Each row below holds a small network's activations on one input, seen along a few directions.
In each table, some parts of the input vary, and every possible input appears once, in random order.
Descriptions start from the smaller parts, as in this example, which fits no table here: one of 3 separate values, together with either a single point or one of 11 places along a line or (one of 6 places along a line, together with one of 8 places around a ring).
Shared parts are said once, and a part with two or three values counts as separate values.

Other details of the inputs shift rows strongly along two fixed directions, in all tables alike. That doesn't count.

A family of inputs:
R1: [ -4  13  -5  22  26  28   7   9  19  -6 -26 -19 -26 -31]
R2: [  7 -34  -8  12 -32  11  15 -15   2  22  -7   8 -11   1]
R3: [  5   1   4 -23  -7 -16  -8  -8 -11  -2  21   1  12  20]
R4: [ -1  -9  -9  10 -15  22  11   0   9   9   2  -2  -2  -7]
R5: [  7   8   5 -20  -6  -2   3  -3  -5  -6  25  -8  12  22]
R6: [ 10  58  -3   3  26 -18  19  12  -8 -25 -18  10  18 -17]
R7: [ -8 -46  -6   3 -34 -11   0 -14  -2  20   4  28   9   7]
R8: [  3   7  12 -21  -5 -17 -10  -7 -12  -3  19  -1  13  18]
R9: [ -1  10   0 -19 -10  10   8   0   4 -12  32  -7  15  16]
R10: [ -9  -5   3 -12  -6 -20 -14   4  -8  -7  20  11  23  18]
R11: [  5   7   5  11  29  19   4  10   6   4 -29 -19 -22 -23]
R12: [  2 -32  -8  22 -10   6   2 -17   3  24 -38  12 -31 -18]
R13: [  1 -19 -10   7 -39  16  13 -11   8   1  15  12   2  10]
R14: [ -4  18   0  -7   4  12   7   8   3 -14  21 -12   5   4]
R15: [  7   2  -1  -8   6 -14 -10   5  -9   1   4 -10   6   0]
R16: [  4  -1   0 -24 -19   7  10  14  -3  -4  39 -11  32  11]
R17: [ 13  40  -8  18  12 -14  25   2   3  -9 -32  28  -5 -23]
R18: [ -6  22   0  -7  21  17   6  22   6 -10   3 -28   5 -13]
R19: [-11  12  11 -10  41  -8 -16  22  -3  -7  -8 -11   9 -13]
R20: [-18   4  14  12  28  -2 -12  -7   8  -3 -26   9 -19 -12]
R21: [ -9 -36  -7  18 -25  -9  -5 -15   7  12 -11  30  -7   4]
R22: [ 11   3  -1 -13  -9  -5   2   7  -7  -2  25 -15  18  13]
R23: [  6  14   3  -4   5   3  -1   8  -4  -9   6 -14   2   8]
R24: [-16  21  10  -4  42 -11 -17  13  -3 -15  -5  -5  -3  -5]
R25: [ -6  -6   2 -13   1 -22 -13   8  -7  -3  21   3  25  10]
R26: [  8   0   5 -21   5 -12  -9  10 -14   3  10 -10  16   3]
R27: [  2  14   3  11  22  12   3   1   3  -4 -16 -11 -25  -8]
R28: [-11   0   7 -17   8 -16 -13  -2  -4  -7  16   9  14  15]
R29: [  1   9  -1  12  23  -2 -12   4   3  -1 -32  -9 -23 -14]
R30: [ -2   2   8  32  20  26   7 -17  17   6 -48  -1 -50 -23]
R31: [  6 -19  -6   5 -11  -3  -6  -8  -6  19 -10   6  -5  -2]
R32: [ -2  -5  -9  15 -15  19  10  -1  16  -2  -5   0 -10  -5]
R33: [  7   2   1 -22 -15 -21 -12   2 -17  -5  27  -2  24  24]
R34: [ -6  -2   3  10 -12  22  12 -13  14  -1  -1   4 -14  -4]
R35: [  0  27   7  -9  35 -10 -14  10  -9 -11  -5 -17  -8  -3]
R36: [ 11 -34  -9   8 -43   7  11 -16  -2  24  10  13   3  12]
R37: [-10  -1   3  -8  12 -13 -16  11  -6   3   8   1  18   2]
R38: [  9 -46 -14  28 -52  11  15 -28  10  22 -13  25 -21   7]
Description of these inputs: either one of 2 separate values or (one of 4 places along a line, together with one of 9 places along a line).
Q: Change only the place on the line of 4 in R12. List by row number the other rows that result.
A: R2, R7, R18
Q: Change only the place on the line of 4 in R13. List by row number the other rows that result.
A: R10, R23, R33

A family of inputs:
R39: [ -1  -3   3 -14  -8 -13  -6   1  -8  -2  19   3  16  13]
R40: [  1  -4   1 -14  -8 -14  -5   2  -8   0  17   1  18  13]
R41: [  6   6   1 -12 -11 -14   3   0  -9  -2  15   7  19  12]
R42: [  3 -14  -8  11 -21  -5   8 -14   1   6  -5  23  -3   1]
R43: [  1 -24  -5   8 -19  -3   0 -12   0  13  -5  16  -4   2]
R44: [ -1  -2   4 -12  -7 -12  -6  -1  -7  -2  19   4  17  15]
R45: [ -4  -3   0  19  19   6  -4  -3   7   7 -33   2 -25 -21]
R46: [ -7  -2   1  19  19   7  -4  -4   9   3 -32   4 -28 -17]
R47: [  0 -24  -3   7 -19  -3   0 -14   1  10  -4  17  -5   2]
R48: [  3  38   6 -21  21   2  -4  25  -5 -19  22 -34  18   7]
R49: [ -2  37   7 -20  23   3   0  27  -2 -21  24 -30  22   4]
R50: [  4 -17  -7   8 -26  16  14 -11   8   8   3   8  -5   0]
R51: [  8   1  -1 -13 -15   4   7   3  -3  -2  25 -10  14  13]
R52: [ -4  -4  -1  19  19   7  -4  -1   6   6 -34   2 -25 -19]
R53: [ -5  38   5   8  51  23   0  19  10 -12 -28 -31 -24 -28]
R54: [ -1 -23  -3   7 -18  -3   0 -15   1   9  -4  18  -6   4]
Q: What do these inputs look like to the network?
A: either one of 2 separate values or one of 5 places along a line or one of 9 places along a line
Q: Start at R49 and move only the place on the line of 5, one step at a time. The first step leads to R50. Which rows follow, in order?
A: R53, R51, R48

A family of inputs:
R55: [ -5 -28  -1  15 -14   8  -1 -13   4  14 -13  13 -17  -2]
R56: [ -4 -29  -2  16 -12   7   0 -14   4  13 -10  13 -17  -4]
R57: [  7  19   2 -19  -8  -2   3  10  -7 -12  37 -17  27  18]
R58: [  0  13   5 -21  -3 -20  -7  14 -12 -10  26  -4  34  16]
R59: [ -1  16   1  21  21  24   6   4  15  -4 -31 -13 -29 -21]
R60: [  7  14   5 -24   1 -23  -4   9 -17  -4  28  -6  28  18]
R61: [  7 -21  -6  17 -13  -2   5 -15   0  14 -17  19 -14  -5]
R62: [ -2 -27   0  13 -15   7  -2 -15   3  16 -15  12 -16  -5]
R63: [ -4  41   9  -2  49  17   1  26   8 -16 -19 -34 -10 -22]
R64: [  5  12   0 -23  -2 -21  -8  13 -14 -10  26  -5  31  15]
R65: [  4  15  -2 -25  -6   1   5  13  -9  -8  36 -15  30  13]
R66: [  2 -18  -4  -2 -27 -14   2  -6  -6   5  16  17  17  11]
R67: [  0 -20  -2  15 -13   0   6 -21   3   6 -15  22 -18  -2]
R68: [  4 -15 -10  18 -23  17  13 -14  11   8  -8   8 -18  -4]
R69: [  4 -24  -1 -10 -25 -10  -4 -11  -4  10  17   5  11  14]
R70: [ -2 -21 -10  18 -16  -1   3 -12   4  10 -17  20 -11  -8]
R71: [ -1 -17  -2  -2 -25 -13   3  -9  -4   5  17  18  17  12]
R72: [  7 -18  -4  -4 -26 -14   1  -7  -7   5  14  16  16  12]
R73: [ -5 -28  -6  15 -13   8  -2 -13   4  13 -11  13 -18  -4]
R74: [  5 -15  -8  -8 -32   6  14  -4   0   5  22   5  12  11]
R75: [  4 -20  -8  16 -18  20  17 -13   8  12  -8   9 -13  -9]
R76: [ -6 -29  -7  16 -12   7  -1 -12   8  11 -11  13 -18   0]
R77: [ -1 -28  -1  13 -14   6  -1 -15   3  15 -12  12 -17  -7]
R78: [ -4  14   6 -21  -2 -19  -6  12 -10  -9  27  -3  34  16]
R79: [  0  11   2  18  30   4  -4   3   4   2 -41  -2 -26 -22]
R80: [ -3  15   7 -25   0 -17  -6   9  -9  -9  29  -1  31  17]
R81: [ -2  47   8   4  47  17  -3  21   7 -18 -18 -35 -12 -17]
R82: [  0  11  -2  17  30   4  -4   3   4   1 -39  -2 -27 -24]
R83: [ -6 -29  -2  17 -12   8  -1 -12   8  12 -13  14 -16   2]
R84: [ -7  12   1  16  30   6  -3  -3   6  -7 -36   0 -31 -20]
R85: [  1 -14   2  -7 -27 -12   3 -14  -7   1  14  18  10  19]
R86: [  0 -28  -6  10 -15   3  -3 -17   6  15 -16   9 -17  -5]
R87: [ -1  14   6 -24   1 -18  -6   8  -9  -9  32  -1  30  15]
R88: [  1  14   7 -25   2 -18  -6   6 -10 -12  31  -1  28  18]
R89: [  6  15   1 -25   0 -23  -5  10 -17  -4  27  -6  27  18]
R90: [ -8  42  13  -2  57   1 -12  18   3 -18 -23 -19 -11 -18]
R91: [  4 -21  -7  15 -19  18  17 -11  11  10  -8   9 -15  -8]
R92: [ -3   4   6 -22   3 -13 -10  12  -8  -8  34 -11  27  22]
R93: [  2   6   8 -29  -2 -16 -13   9 -11  -4  27 -16  28  19]
R94: [  7 -15  -5  -5 -33   4  14  -6   2   2  23   5  11  13]
R95: [ -2  10   2  19  29   5  -5   5   6  -1 -41  -2 -23 -24]
R96: [  5 -16  -7  20 -22  17  14 -14  11   8  -7   8 -18  -4]
R97: [ -3  43   9   0  47  16   0  26   9 -19 -18 -34 -12 -20]
R98: [ -3  42   4  -1  48  15  -1  26   9 -20 -17 -35 -14 -22]
R99: [  6  15   6 -24  -1 -22  -4  10 -17  -3  25  -6  28  20]
R100: [  0  15   3 -27   0 -18  -8   7 -10 -12  30  -1  27  18]
R101: [ -8  33   9  -4  55   5 -18  22  -1 -12 -20 -31 -14 -22]
R102: [  3 -19  -7  15 -20  21  16 -13   8  13 -11  10 -12  -7]
R103: [-12  40   6   2  55  -2 -12  23   3 -17 -23 -22  -7 -23]
R104: [ -4 -19  -7  14 -14   2   3 -16   7  11 -14  24 -14  -7]
R105: [  4 -14 -11  20 -23  18  12 -15   9   8  -8   8 -18  -4]
Q: Changing only one part turns R104 into R80. The same change can be made to R70. Which row results?
A: R58
Q: Changing only one part turns R92 into R76. The same change can be made to R69. Which row results?
A: R86
Q: What do these inputs look like to the network?
A: one of 3 separate values, together with either one of 4 places along a line or one of 5 places along a line or one of 8 places along a line
Q: Change only the place on the line of 4 in R55. List by row number the other rows that result.
A: R62, R83, R93
Q: Change only the choice among 3 separate values in R103. List by row number the other rows that result.
A: R71, R78
Q: Change only the place on the line of 8 in R60. List by row number the other rows that result.
A: R61, R66, R67, R71, R72, R87, R88
Q: Change only the choice among 3 separate values in R94. List by row number the other rows that result.
A: R97, R98
